Each row below holds a small network's activations on one input, seen along a few directions.
Each table varies a few parts of the input and shows all the possible inputs, shuffled.
Descriptions start from the smaller parts, as in this example, which fits no table here: line(4) and (point or ring(11) or (values(3) and ring(8))).
Shared parts are said once, and a part with two or three values counts as separate values.

Other details of the inputs vary at random and push rows far along two fixed directions, the same in every table; ignore that.

Table:
row 1: [-39 -35  -7   8  14 -35  38  -2 -11   8 -15  -2  21 -46 -30  19]
row 2: [ 30  60  15 -25  12  44 -19  24  13 -14   8  37 -26  60  73 -48]
row 3: [-34 -33  -9   9  12 -32  39  -1  -9  11 -20  -4  17 -44 -29  14]
row 4: [  9  -7 -28  -2  21   9 -13 -12  -7  28 -30 -32 -46 -20  22  -7]
row 5: [-17  -5  18  12 -27 -21  24  -8  -3  -7   6  26  35  -5 -60  39]
row 6: [  7 -19 -22  -7  10   2 -24 -11  -8  20 -17 -51 -36 -21  29 -16]
row 7: [-12  27  37 -10 -46   9  20   5  -2 -26  22  46  48  44 -34  10]
row 8: [-32 -37  -5  12  12 -41  30  -3  -7   7 -10  -6  22 -47 -31  20]
row 9: [ 21  -7 -24   2  23   6 -33 -10   4  21 -21 -43 -52 -19  35  -7]
row 10: [-42 -38  -7   9  11 -37  45  -3 -13   9 -19   1  27 -46 -42  22]
row 11: [-12  -1  15   7 -18 -14  17  -8  -5  -5   4  23  24   1 -46  32]
row 12: [ 42  32  16  19 -20  24 -15  13  30 -31  56  39  29  43 -14   2]
row 13: [-45 -45   4  18   9 -53  39  -4  -7  -1  -5   1  41 -50 -53  36]
row 14: [  1 -16 -25  -8   7   7 -11 -10 -11  22 -24 -47 -32 -20  22 -17]
row 15: [  7 -11 -27 -13  16  14 -23  -9 -12  22 -22 -51 -45 -16  42 -24]
row 16: [ 28  19  20  12 -31  19 -12  16  25 -35  62  29  47  43 -20  -4]
row 17: [  5  41  30  -4 -32  17  12   6   5 -19  15  54  24  46 -23  13]
row 18: [ 72  52  -2   0  28  55 -55  33  37 -21  47  17 -27  58  93 -65]
row 19: [ 26  52  20 -22  13  32 -21  22  10 -18  14  39 -20  59  61 -38]
row 20: [  7  -8 -26   0  20   8 -14 -12  -5  26 -26 -32 -45 -22  24  -4]
row 21: [  7 -20 -19  -4  10   0 -27  -9  -3  14 -15 -52 -31 -21  27 -11]
row 22: [  6 -16 -18   6  18  -6 -19 -13  -2  17 -18 -33 -32 -25   9   8]
row 23: [  1  38  29  -3 -34  14  19   4   2 -18  12  58  30  45 -34  17]
row 24: [-27 -10  21  10  -6 -32  31   7   3 -18   9  30  47  -8 -37  22]
row 25: [ -1 -23 -16  -4  10  -5 -22 -11  -7  13 -13 -46 -25 -21  18  -6]
row 26: [ -3 -17 -23 -10  10   7 -11 -11 -14  21 -24 -43 -31 -19  21 -16]
row 27: [ -4  27  37 -12 -39   8   8   5  -4 -27  25  43  39  49 -25   9]
Description of these inputs: values(3) and (point or (values(2) and line(4))).
The inputs of row 25 and row 13 match in every part but the values(3) part. If row 26 is changed in the same way as row 25 into row 13, which row does it become? -> row 10
Which other rows does row 2 become when the values(2) part takes its other values? List them by row number. -> row 1
Which other rows does row 8 become when the values(3) part takes its other values? List them by row number. -> row 5, row 6

Table:
row 28: [-45 -48   1  15 -15 -49  35 -24 -15  11 -18 -15  22 -52 -78  55]
row 29: [ 24  23  16  -2  -9  13 -12  13  15 -26  33  29  14  41   0  -3]
row 30: [ 15  -4 -15   8   4  17 -15   5  15   0  16 -20  -4  -5  17 -13]
row 31: [ 25  27  18   1 -11  13 -13  13  10 -21  34  30  15  37   5  -1]
row 32: [ -1   4  -8 -11  16   7  -7   3  -7   2  -9  -9 -14   4  36 -30]
row 33: [  8  37  23 -12 -22  19 -11  -1  -5 -13   5  27   4  53   0   5]
row 34: [-20 -13   6  -1 -29 -13  21 -13 -12   1  -7   8  20  -5 -54  26]
row 35: [  0  31  22 -15 -10  19  12  17  -5 -17  17  36  16  37  18 -21]
row 36: [ 25  29  24   5  -9  12 -17  11  13 -23  34  35  11  33   8  -2]
row 37: [ 10 -16 -36  -8  37  11 -13   3  -6  26 -29 -58 -51 -30  65 -43]
row 38: [-23  -8   9   1 -24 -14  15  -8  -8  -2  -9   3  20  -4 -41  35]
row 39: [ -5  30  24 -18  -6   9   3  20   5 -22   9  37  18  40  18 -12]
row 40: [ -2  27  20 -19  -8  20  15  16  -1 -22  17  34  15  41  12 -21]
row 41: [  7 -18 -39 -16  42   6 -21   0  -6  27 -30 -55 -63 -28  65 -45]
row 42: [-44 -52 -10  12 -20 -32  40 -24 -20  15 -17 -22  31 -52 -83  46]
row 43: [ 27 -27 -42  12  26   1 -30  -5  11  28  -8 -62 -43 -38  38 -26]
row 44: [-44 -50  -6  15 -24 -35  41 -24 -25  19 -15 -17  37 -57 -85  52]
row 45: [ -7   4   4 -11  19   1  -8   9   5  -1 -11  -1 -14   1  37 -17]
row 46: [ 21 -28 -42  11  29   9 -27  -5   3  28   0 -61 -42 -41  39 -19]
row 47: [-42 -50  -6  11 -15 -46  35 -23 -19  12 -20 -20  24 -48 -78  53]
row 48: [ 18  26  11   2 -20  19 -13  15  19 -21  32  28  21  35   4 -10]
row 49: [-49 -45   0  19 -17 -46  30 -21 -12  10 -21 -18  25 -54 -70  56]
row 50: [ 10 -14 -32 -17  47   2 -27   2  -9  30 -29 -52 -62 -30  73 -35]
row 51: [-20  -7  12   1 -24 -17  17 -10 -16   2  -5   8  18  -6 -44  37]
row 52: [ 26  26  15   4 -19  26  -5  12  20 -19  36  22  22  38   3 -13]
row 53: [-25  -9  16   8 -19 -21  15 -17 -12  -3  -6   7  20  -6 -45  37]
row 54: [ 31  48   8  28  25  17   7  25  26 -11  12  70  -4  26  -9   7]
row 55: [-43 -50  -9  17 -18 -33  35 -27 -24  16 -19 -24  36 -50 -79  47]
row 56: [ 21  24  13   5 -13  26  -9   7  14 -21  39  23  23  39   3 -11]
row 57: [ 20  26  16   2 -13  14 -14  16  18 -26  30  27  21  37   5  -1]
row 58: [ 21  25  12   5 -15  18 -13   7  13 -21  35  27  22  40   1 -11]
row 59: [ 20 -32 -44   7  29   1 -28  -7   7  24  -5 -58 -42 -39  29 -21]
row 60: [ 11  38  31  -9 -26  15  -6  -1   5 -13   4  30   1  43  -1   5]
row 61: [-46 -50 -10  15 -22 -31  37 -22 -17  13 -21 -24  35 -55 -78  48]
row 62: [ 12 -15 -37 -10  37   5 -21   2  -5  29 -33 -56 -59 -29  70 -47]
row 63: [-35 -47  -9  15 -24 -39  34 -24 -18  20 -25 -22  29 -53 -76  40]
row 64: [ 29 -27 -38  10  34  -2 -33  -4   8  22 -11 -62 -44 -36  40 -18]
row 65: [-28 -15 -24  30  14 -42  60 -25  -3  24 -32  18   2 -68 -68  64]
row 66: [  4 -16 -39 -11  39  16 -19   5  -4  23 -30 -58 -55 -30  71 -43]
row 67: [  7 -16 -36 -13  38   4 -22   1 -11  31 -28 -50 -59 -33  67 -41]
row 68: [ -3   5  -9 -12  11   8  -6  10  -1   0 -11  -7 -16   3  39 -30]
row 69: [-16 -10   8   4 -30  -4  24 -13 -10   4  -7   2  27  -8 -51  24]
row 70: [ 21  23  12  -1 -15  26  -5  11  17 -21  40  25  18  38  -1 -11]
row 71: [ -3  30  25 -17  -1   7   2  12  -1 -21  11  35  19  43  16 -13]
row 72: [ -2  30  20 -14  -7  21  10  14  -2 -22  14  33  22  41  15 -22]
row 73: [ 22  26  23   7  -6  11 -18   6  15 -28  31  31  18  37   5  -2]
row 74: [ 17  -6  -3   7  13  -2 -18   1  12  -7  13  -7 -10  -5   8  -3]
row 75: [ -1  31  32 -16  -2   6   2  15   2 -17  13  45  11  34  20 -11]
row 76: [ 19 -29 -40  11  24  -3 -27  -5   2  29  -3 -54 -39 -42  30 -17]
row 77: [-21 -12   5   5 -26 -13  15 -16 -15   3  -9   4  25  -4 -50  25]
row 78: [ 19  27  23   5  -9  13 -18  14  21 -28  29  30  16  33   8  -3]
row 79: [ 13  36  25 -13 -27  18  -5   1   1 -11   3  26   3  48  -3   3]
row 80: [ 23  25  17   3  -8  13 -16   9  12 -26  32  26  20  42   4  -3]
row 81: [  2 -20 -25 -14  48  -3 -22  -1  -2  23 -28 -44 -57 -30  59 -30]
row 82: [ -2  27  24 -21  -3   7   7  16   2 -21  13  38  14  42  11 -13]
row 83: [ -4  30  31 -13   2   7   0  10   3 -23  11  41  16  40  19 -12]
row 84: [ 11  36  20 -14 -33  23  -7   1  -7  -7   7  33   4  44  -5   0]
row 85: [ 27  28  25   6 -11  10 -14  11  21 -25  28  30  16  34   4  -5]
row 86: [ 19  -5 -44   7  81  10  -7   6  10  46 -49  -5 -80 -33  72 -22]
row 87: [  2  31  33 -13  -4   6   5  14   8 -20   8  40  14  37  19 -15]
row 88: [-43 -44   2  17 -16 -48  32 -24 -20  15 -16 -13  22 -56 -72  58]
row 89: [ 11 -16 -31 -12  43  -1 -21   2  -4  26 -33 -54 -55 -27  67 -36]
row 90: [-24 -11   6   2 -31 -12  17 -11  -9   0 -10   6  25  -7 -49  27]
Describe the family of inputs behind these rows. -> values(3) and (point or (line(4) and values(5)))
The inputs of row 70 and row 42 match in every part but the values(3) part. If row 57 is changed in the same way as row 70 into row 42, which row does it become? -> row 38
The inputs of row 32 and row 77 match in every part but the values(3) part. If row 87 is changed in the same way as row 32 into row 77, which row does it become? -> row 60
Which other rows does row 29 become when the line(4) part takes its other values? List them by row number. -> row 59, row 70, row 74
Which other rows does row 51 become when the values(3) part takes its other values? List them by row number. -> row 31, row 50
Which other rows does row 73 become when the line(4) part takes its other values? List them by row number. -> row 56, row 58, row 80
Which other rows does row 40 become when the values(5) part takes its other values? List them by row number. -> row 35, row 37, row 66, row 72

Table:
row 91: [ 18  16   5 -12   1  18 -26   6   5 -10  12  -6 -13  27  37 -25]
row 92: [-30 -13  -3  -7  18 -23  28  -4 -17  15 -33   4  -8 -25  -6   9]
row 93: [-10 -26  -6  17  16 -28   6  -3   4   4  -2 -11   7 -34 -14  16]
row 94: [ 31  30  -3  -8  -2  33 -26   1   6   2   3   1 -29  31  31 -17]
row 95: [ -9 -24 -10  14  18 -21   9  -1   3   7  -4  -9   4 -33 -11  11]
row 96: [ 30  25  -7  -5  -2  32 -23   2   6   4   2  -2 -28  26  28 -18]
row 97: [ -1  26   6 -22  -3  17  -5  -7 -11   9 -32   5 -33  22  23  -6]
row 98: [ -3  36  51  -8 -45   9  17  16   7 -44  42  66  63  63 -33   7]
row 99: [ -3 -13 -13  11  16  -8  13   3   4   7  -2  -3   2 -25  -2  -1]
row 100: [-21  14  51   2 -49 -16  26   8   3 -42  40  59  80  39 -61  27]
row 101: [-13 -24  -9   3   1 -11   8  -3  -6   4  -1 -22  11 -22 -11   1]
row 102: [  8   4  -5  -8  -1  14 -10   6   1  -1   6  -8  -4  11  19 -21]
row 103: [ 24  19  -1  -2  21  14 -23  11  14  -5   7   4 -24  16  42 -19]
row 104: [ -5 -20  -9  11  -4 -11   1 -14  -4  10  -5 -17   0 -23 -26  21]
row 105: [ -7 -17 -12  13  18 -14  12   1   2   7  -4  -6   2 -28  -8   6]
row 106: [ -9 -21 -14  14  16 -16  15   1   3   8  -4  -5   6 -32 -13   7]
row 107: [ -9 -16  -6   1  -5  -4  10   0  -4   1   4 -13  15 -13  -8  -5]
row 108: [ -1 -19  -6  11  -5 -15  -8 -13  -2   8  -4 -20  -3 -22 -22  21]
row 109: [ 19  10  -3  -2  -1  13 -25  -5   4   2   2 -10 -22  11  13  -1]
row 110: [ 31  29  -6  -7  -5  34 -22   2   7   4   5   1 -27  28  30 -20]
row 111: [-39 -16   2 -15  -3 -17  23  -8 -24  12 -30 -10   2 -19  -9   7]
Describe the family of inputs behind these rows. -> values(3) and (point or line(6))
Which other rows does row 106 become when the values(3) part takes its other values? List them by row number. -> row 96, row 102
Which other rows does row 94 become when the values(3) part takes its other values? List them by row number. -> row 101, row 105

Table:
row 112: [ -9  -7  17  12 -29 -15  15  -2   1 -17  20  15  46  -1 -50  24]
row 113: [ 22  18  -2  -6  -8  22 -23   0   1  -2   6  -8 -16  21  24 -18]
row 114: [-12 -59 -36  20  22 -28  -6 -15  -3  25 -11 -71 -14 -72  -4   8]
row 115: [ 21  15  -6  -7  -3  21 -25  -1   5   4   2 -10 -20  18  25 -16]
row 116: [  4  16   8 -13   5  10  -7   2  -2   1 -11   7 -17  18  27 -16]
row 117: [  1   4   5   1   9   3   1   7   3  -4   3  10   3   5   9 -11]
row 118: [-13 -48 -34  17  14 -22  -2 -20  -9  29 -26 -56 -20 -61 -16  14]
row 119: [  5  -1   7  10  -4  -5  -2   4   8  -7  16   9  13   3 -12   6]
row 120: [ -3   4   8   0   3   2   4   9   2 -11   9  10  17  10   2  -8]
row 121: [-17 -38 -36   2  27 -18  -4 -18 -16  35 -40 -56 -41 -58  10   5]
row 122: [ -8   6  12 -11  -6  -2   7   1  -7  -8  -4  10   9  14  -1  -4]
row 123: [ -9 -37 -38  -6  27 -11 -13 -14 -15  36 -39 -64 -51 -53  24  -7]
row 124: [  9  11   1  -9  10  18 -12  10   7  -8   8  -3  -6  17  32 -25]
row 125: [ 19  17  -1 -13  -4  23 -20   0  -5   3  -1 -10 -21  24  28 -18]
row 126: [  7   4   3  10  -2  -3  -1   4   8  -8  15  13  10   6 -10   6]
row 127: [-17 -10  16  11 -14 -18  22   4   1 -20  24  22  51  -2 -40  20]
row 128: [ -2  -1  10  14  -9 -13  14   4   7 -11  18  23  27   1 -35  21]
row 129: [-24   5  19  -1 -19 -12  26  -4  -9  -8  -3  29  27   4 -40  28]
row 130: [ -8  -6  11  17 -10 -21  23   1   6 -11  18  26  35  -5 -49  29]
row 131: [-22   3  17   5 -12 -18  35   5  -2  -9   1  34  34  -2 -34  21]
row 132: [-28  -6  21  -3 -18 -19  30   0  -8 -10  -2  25  34   1 -38  20]
row 133: [  9  17   3  -1  11   7   2   9   5  -1   3  19  -5   8  16 -12]
row 134: [ 26  16   0  -1   0  19 -24   3  11  -3   7  -2 -17  19  22 -15]
row 135: [ 21  15  -5  -6  -4  23 -23   1   4   3   1  -7 -23  17  25 -15]
row 136: [  1  12   6  -3 -10  10  -1  -4  -4  -1  -2  11  -1  17  -5   6]
row 137: [ 23  22  -7  -2   6  24 -20  -3   8   4  -4  -2 -30  19  23  -9]
row 138: [ 2  2  3  6  3 -4  5  5  5 -8 15 18 13  4 -5  2]
row 139: [ -3  -4  13   9 -22  -7  10   1   6 -12  15  15  31   2 -36  19]
row 140: [ -7  -6  10  14 -19 -15  16  -3   4 -12  13  19  34  -2 -47  27]
row 141: [  9  17   2 -19   8  14 -14   4  -2   1 -10   0 -22  22  37 -23]
row 142: [-25  -5  15   1 -14 -17  30   7  -2 -11   2  26  35  -2 -33  16]
row 143: [-26   0  17   6 -14 -20  34   4  -3 -11   2  35  39  -1 -38  21]
row 144: [  0  11   4  -9   2   6   0   9  -1  -8  -1   7   2  16  16 -13]
row 145: [ 15   5   2   2  -8   7 -13   0   8  -4  10  -3   2   9   3  -2]
row 146: [16 10 -1  4 -1  8 -9  2  9 -3  5  4 -6  9 -1  2]
row 147: [ -8   5  11 -14  -8   1   7   0  -6  -8   0   6   6  16   2  -8]
row 148: [-24   5  22   2 -14 -18  33  -2  -6  -7  -4  34  30   1 -35  26]
row 149: [  4   8   5  -8 -12   9  -5  -3  -4   1   0   3   0  16   0  -1]
row 150: [ -8 -38 -38  -5  25 -12 -14 -16 -18  33 -36 -67 -45 -50  22  -9]
row 151: [ 18  10   2   3   0  10 -19   7   8  -9  18  -3  -1  14  18 -12]
row 152: [-29  -8  18   0 -20 -17  33   4  -3 -18   9  23  46   3 -42  17]
row 153: [-8 12 12 -6 -2 -2 12  1 -4 -2 -9 18  1  8  1  4]
row 154: [-4 15  6 -2  2 -1 14  5  2  0 -4 21  2  5  5  0]
row 155: [  7  16   1 -18   0  15 -15   0  -5   4  -8  -3 -21  19  26 -17]
row 156: [ 14   5  -2   1  11   8 -11   6   7  -4  11   4  -7   7  21 -14]
row 157: [-26 -58 -28  17  -3 -34  14 -22 -13  23 -14 -55   6 -68 -40  23]
row 158: [  6  16   2  -9   8  11  -5   8   3  -1  -6   8 -14  15  29 -19]
row 159: [ 24  13  -3  -1   7  15 -27   7  12  -3  14  -7 -14  16  32 -17]
row 160: [ 24  13  -2  -1   5  17 -24  10  12  -5  14  -2 -16  17  29 -17]
row 161: [ -4  12   6  -8   3   2   1   0  -4   0 -11  11  -9  11  15  -6]
row 162: [-14 -12  11  10  -9 -17  18   3   3 -13  20  19  42  -5 -32  18]
row 163: [ 14  18  -1  -8   3  22 -14  -2  -1   6  -9  -1 -26  17  22  -6]
row 164: [-13   0  12  11 -24  -9  17  -6   0  -9   9  23  32   6 -47  27]
row 165: [  8  15   4  -1  10   7   2  10   4  -2   3  17  -3   9  15 -12]
row 166: [ 15  15  -2 -12  -3  22 -17   0  -2   5  -4  -5 -23  19  24 -13]
row 167: [-30 -64 -27  22  17 -43  20 -11  -7  17 -10 -39  13 -75 -37  26]
row 168: [  2   7   8  -8 -20   9   0  -2  -7  -2   8   0   5  17  -4  -3]
row 169: [ 7  6  3  5  5 -1  5  7  7 -6 14 19  8  4 -2  1]
row 170: [ -9   2   7 -13 -14   1   4  -4 -10  -1   0  -1   3   8  -6  -3]
row 171: [ 23  16  -6  -2  17  13 -12   7   9   0   9  10 -19  11  29 -16]
row 172: [ 12  15  -2  -3  15  12  -9   9   5  -1   1   9 -14  11  30 -21]
row 173: [ -2  12   5 -10   2   5   1   9   2  -5  -1  12   2  16  15 -12]
row 174: [ 25  11  -4  -4  -4  21 -28   1  10  -2  11 -20 -18  12  31 -21]
row 175: [ 12  12   0  -7  14  15 -11  12   7  -2   3   3 -13  13  33 -24]
row 176: [ 13  13   0  -8  -2  20 -15  -3  -3   5  -6  -4 -22  18  20 -10]
row 177: [ 22  20  -6  -3   4  24 -21  -1   6   3  -3  -3 -27  19  24 -10]
row 178: [-26  -1  20  -1 -22 -14  24  -5 -10  -7  -1  25  30   3 -42  23]
row 179: [ 16  22  -2  -8   5  23 -15  -4   1   6  -9   0 -28  19  23  -6]
row 180: [-26 -39 -28   7  20 -26  11 -20 -16  30 -37 -43 -24 -62 -14  21]
row 181: [  3   0   4   1   0   6  -5   5   7 -12  20   0  12   7   9  -8]
row 182: [-25 -55 -30  14  28 -32  12  -9  -7  23 -21 -47  -1 -65 -12   8]
row 183: [  8 -40 -44  14  35 -13 -15 -17   1  32 -27 -62 -45 -58   9   4]
The inputs of row 151 and row 128 match in every part but one. If row 112 is changed in the same way as row 151 into row 128, which row does it become? -> row 146
The inputs of row 161 and row 148 match in every part but one. If row 138 is changed in the same way as row 161 into row 148, which row does it become? -> row 171
Describe the family of inputs behind these rows. -> line(8) and ring(9)
Which other rows does row 139 become when the ring(9) part takes its other values? List them by row number. -> row 123, row 132, row 135, row 142, row 160, row 166, row 167, row 175
A walk changes only the line(8) part. It starts at row 152 and steps to row 144. List the rest of the walk in order. -> row 173, row 142, row 158, row 143, row 131, row 154
